Each row below holds a small network's activations on one input, seen along a few directions.
Each table varies a few parts of the input and shows all the possible inputs, shuffled.
Descriptions start from the smaller parts, as in this example, which fits no table here: one of 6 places along a line, together with either a single point or (one of 2 separate values, together with one of 5 places around a ring) or one of 11 places around a ring.
Shared parts are said once, and a part with two or three values counts as separate values.
In the rows, 128 means zero.

Other details of the inputs shift rows strongly along three fixed directions, in all tables alike. That doesn't count.

A family of inputs:
x1: [117 144 141 133 107 144 118 101 155 158 121 133 111 113]
x2: [122 172 113 129 123  95 124 117 141 134 122 121 144 133]
x3: [119 168 124 122 128  94 120 118 147 111 121 130 125 142]
x4: [144  96 150 120 121 162 144 132 123 133 138 122 104 138]
x5: [153 101 159 126 116 155 145 130 120 140 134 130 115 138]
x6: [118 162 120 144 126  94 108 137 149 122 124 140 151 138]
x7: [124  87 151 125 131 165 144 135 117 120 123 139 107 130]
x8: [137 104 168 124 117 151 151 130 110 128 117 155 118 142]
x9: [122 165 118 129 129  88 116 122 135 124 116 135 149 129]
x10: [111 134 121 128 116 152 114 110 140 162 130 139 120  99]
x11: [ 92  95  72 141 157 159  65 125 138 145 145 109 120  44]
x12: [130 103 160 118 121 152 142 129 113 129 118 145 113 136]
x13: [154 130 133 125 131 107 154 143 117 103 134 106 136 166]
x14: [151 111 120 130 141 116 145 151 107 113 138 105 146 146]
x15: [115  79  59 138 184 131 108 165 107  84 157  87 139  99]
x16: [108 171 115 126 130  96 122 117 143 115 115 136 135 134]
x17: [118  65 123 137 150 172 117 141 119 124 135 117 112  97]
x18: [131 128 132 125 139 109 154 143 117  86 123 126 130 166]
x19: [142 106 165 122 113 157 156 126 119 139 124 134 113 146]
x20: [126 172 116 126 121  96 130 121 137 133 123 128 146 138]
x21: [154  92 152 125 117 159 140 134 112 146 135 126 122 127]
x22: [126 171 113 135 122  97 130 118 139 130 126 129 148 136]
x23: [142 127 138 118 135 105 154 147 105  96 123 133 139 164]
x24: [115 174 110 132 124 100 130 115 150 123 123 123 136 140]
x25: [137 103 167 128 118 148 143 127 114 133 117 149 121 136]
x26: [100 114 105 135 140 151  88 117 143 141 133 122 114  77]
x27: [141  89  93 130 163 122 113 160 107 100 150 100 139 115]
x28: [128 108 159 114 120 152 148 130 111 125 117 151 112 141]
x29: [113 147 146 120 110 134 109 104 147 150 118 153 108 114]
x30: [122 150 141 120 105 140 120 103 149 158 125 139 108 119]
x31: [114 158 112 130 137  98 112 121 151 110 124 121 125 131]
x32: [143 127 139 123 136 101 147 145 109 100 122 128 142 160]
x33: [119 139 142 144 103 149 108 120 157 171 128 149 128 113]
x34: [140 113 111 133 146 120 149 150 116 101 137 101 138 148]
x35: [146 131 127 123 134 110 160 145 114 102 131 113 139 166]
x36: [143  94 152 125 122 162 146 132 127 131 135 121 103 139]
x37: [130 147 137 124 107 136 115 107 147 164 128 137 120 113]
x38: [145 111 162 119 109 153 148 125 118 141 127 132 112 142]
x39: [142  96 160 124 123 152 137 132 116 127 128 141 111 134]
x40: [135 171 119 138 120  92 122 116 143 135 125 120 149 133]
x41: [130 170 118 139 122  92 125 116 142 136 122 123 153 132]
x42: [154 111 115 131 142 113 142 152 106 116 139 104 153 141]
x43: [137 104 162 116 117 151 150 133 106 127 122 155 117 144]
x44: [103 123  38 144 169 120  83 141 132 126 153  84 151  70]
x45: [155 112 121 129 138 115 141 150 108 112 142 102 142 146]
x46: [115 126 134 129 119 146 100 111 137 156 123 144 119  92]
x47: [143 131 126 122 133 113 160 143 114 100 133 115 135 167]
x48: [146 129 135 131 131 109 157 141 121 106 127 109 138 166]
x49: [131  74  67 140 181 124  99 167 103  93 157  82 147  94]
x50: [125 152 145 122 102 137 118 102 150 164 125 142 112 118]
x51: [106 146 142 121 111 138 119 106 139 146 115 161 115 116]
x52: [111 172 115 121 128  91 126 120 135 110 118 139 136 141]
x53: [122 144 140 125 106 145 124 107 138 168 120 148 126 110]
x54: [152 131 125 123 130 109 155 146 108 111 134 120 148 160]
x55: [109 148 145 117 111 138 111 102 148 147 117 152 103 115]
x56: [132 101 167 120 121 154 148 128 117 125 117 145 109 143]
x57: [123  70 120 135 144 170 121 142 108 126 140 131 119  98]
x58: [118 176 109 124 122  98 129 116 140 128 125 127 139 138]
x59: [116 164 124 132 128  95 119 117 147 113 117 126 130 137]
x60: [ 99 105  99 135 140 160  85 121 133 156 133 136 123  62]
x61: [115 127 122 138 119 154 112 110 140 165 128 136 126  91]
x62: [126 165 122 135 128  88 117 120 138 117 119 130 145 133]
Description of these inputs: one of 2 separate values, together with either a single point or (one of 5 places along a line, together with one of 6 places along a line).
The inputs of x49 and x45 match in every part but the choice among 2 separate values. If x3 is changed in the same way as x49 into x45, which row does it become?
> x4
The inputs of x30 and x55 match in every part but the choice among 2 separate values. If x35 is changed in the same way as x30 into x55, which row does it become?
> x16
Change only the place on the line of 5 in x23. List by row number the other rows that result.
> x29, x32, x49, x51
Change only the place on the line of 6 in x12. List by row number the other rows that result.
> x9, x17, x25, x32, x56
Change only the place on the line of 6 in x34. List by row number the other rows that result.
> x20, x35, x44, x53, x61

A family of inputs:
x63: [144  98 115 130 162 106 147 162  96  75 133 106 146 152]
x64: [ 98 165  90 136 139 101 101 118 157 122 128 123 132 112]
x65: [148 135 167 114 118 114 176 139 112 104 113 138 130 188]
x66: [101  66 108 141 145 192  97 131 134 146 143 120 101  70]
x67: [177 104 150 139 118 132 157 152 112 134 142 107 146 161]
x68: [159 122 194 108  80 170 167 106 122 170 123 149  99 156]
x69: [161  94 167 123 106 170 155 126 121 152 138 116 106 142]
x70: [ 92 182  98 131 125 102 101 105 157 136 120 139 132 110]
x71: [143  94 141 120 139 133 159 155  96  88 132 129 126 162]
x72: [137 161 211 103  79 125 159 101 128 141  94 190 107 175]
x73: [153  86 160 120 131 141 152 153 103 104 131 125 119 159]
x74: [175  31 110 142 152 178 148 178  79 133 168  87 148 114]
x75: [106 115 154 125 111 167 107 102 138 165 112 160 104  90]
x76: [137 198 148 120  90 101 134  90 163 160 119 132 123 148]
x77: [127 133 153 125 121 126 152 126 122 112 114 142 124 156]
x78: [106 158 141 123 115 122 113 102 142 138 111 160 118 118]
x79: [ 99 114 145 125 116 173 109 100 135 162 114 164 102  84]
x80: [110 197 153 115  94 101 117  94 153 150 104 168 123 136]
x81: [141  67 109 145 130 190 105 139 119 178 158 110 130  73]
x82: [ 97 183  72 145 151  69  93 123 157 100 126 108 151 116]
x83: [144 133 106 127 153  81 140 158 107  84 133 102 157 159]
x84: [133 158 142 126  99 137 130  96 149 173 125 125 120 121]
x85: [127 134 149 120 120 126 154 127 117 112 115 147 125 154]
x86: [ 97 163  92 138 139 103 108 117 149 126 123 121 139 112]
x87: [ 99 183  69 140 148  74  92 124 160 112 128 105 150 112]
x88: [ 93 182 103 135 129  98  96 104 164 126 119 136 129 111]
x89: [139 118 108 122 150 109 151 156 104  92 134 111 145 152]
x90: [ 97 164  84 134 140 103 108 118 144 125 126 125 142 107]
x91: [107  71 101 131 146 184  92 132 118 153 143 125 114  59]
x92: [132 125 161 120 123 127 141 127 124 112 116 149 114 150]
x93: [ 99 147 171 118  90 171 116  86 163 177 107 175  87 107]
x94: [138  71  90 155 144 174 102 145 122 169 159  92 145  69]
x95: [102  74 105 130 142 192  95 129 127 154 142 128 104  65]
x96: [143 145  72 132 173  51 122 170 114  60 145  83 167 157]
x97: [104 160  98 139 145  91  96 119 149 112 121 122 137 110]
x98: [176 138 159 112 108 114 185 133 106 123 130 116 135 187]
x99: [153  82 162 121 133 139 151 151 101  99 126 130 118 158]
x100: [148 111 114 125 158  92 135 162 105  74 137 108 144 156]
x101: [144 115  87 150 141 129 104 143 135 148 157  92 154  99]
x102: [136 142 159 113 115 112 149 124 116 119 110 154 130 155]
The inputs of x84 and x68 match in every part but one. If x94 is changed in the same way as x84 into x68, which row does it become?
> x81
The inputs of x85 and x88 match in every part but one. If x89 is changed in the same way as x85 into x88, which row does it become?
> x93
Describe the family of inputs behind these rows.
> one of 5 places around a ring, together with either one of 2 separate values or one of 6 places around a ring
Change only the place on the ring of 5 in x83. List by row number the other rows that result.
> x73, x80, x91, x96
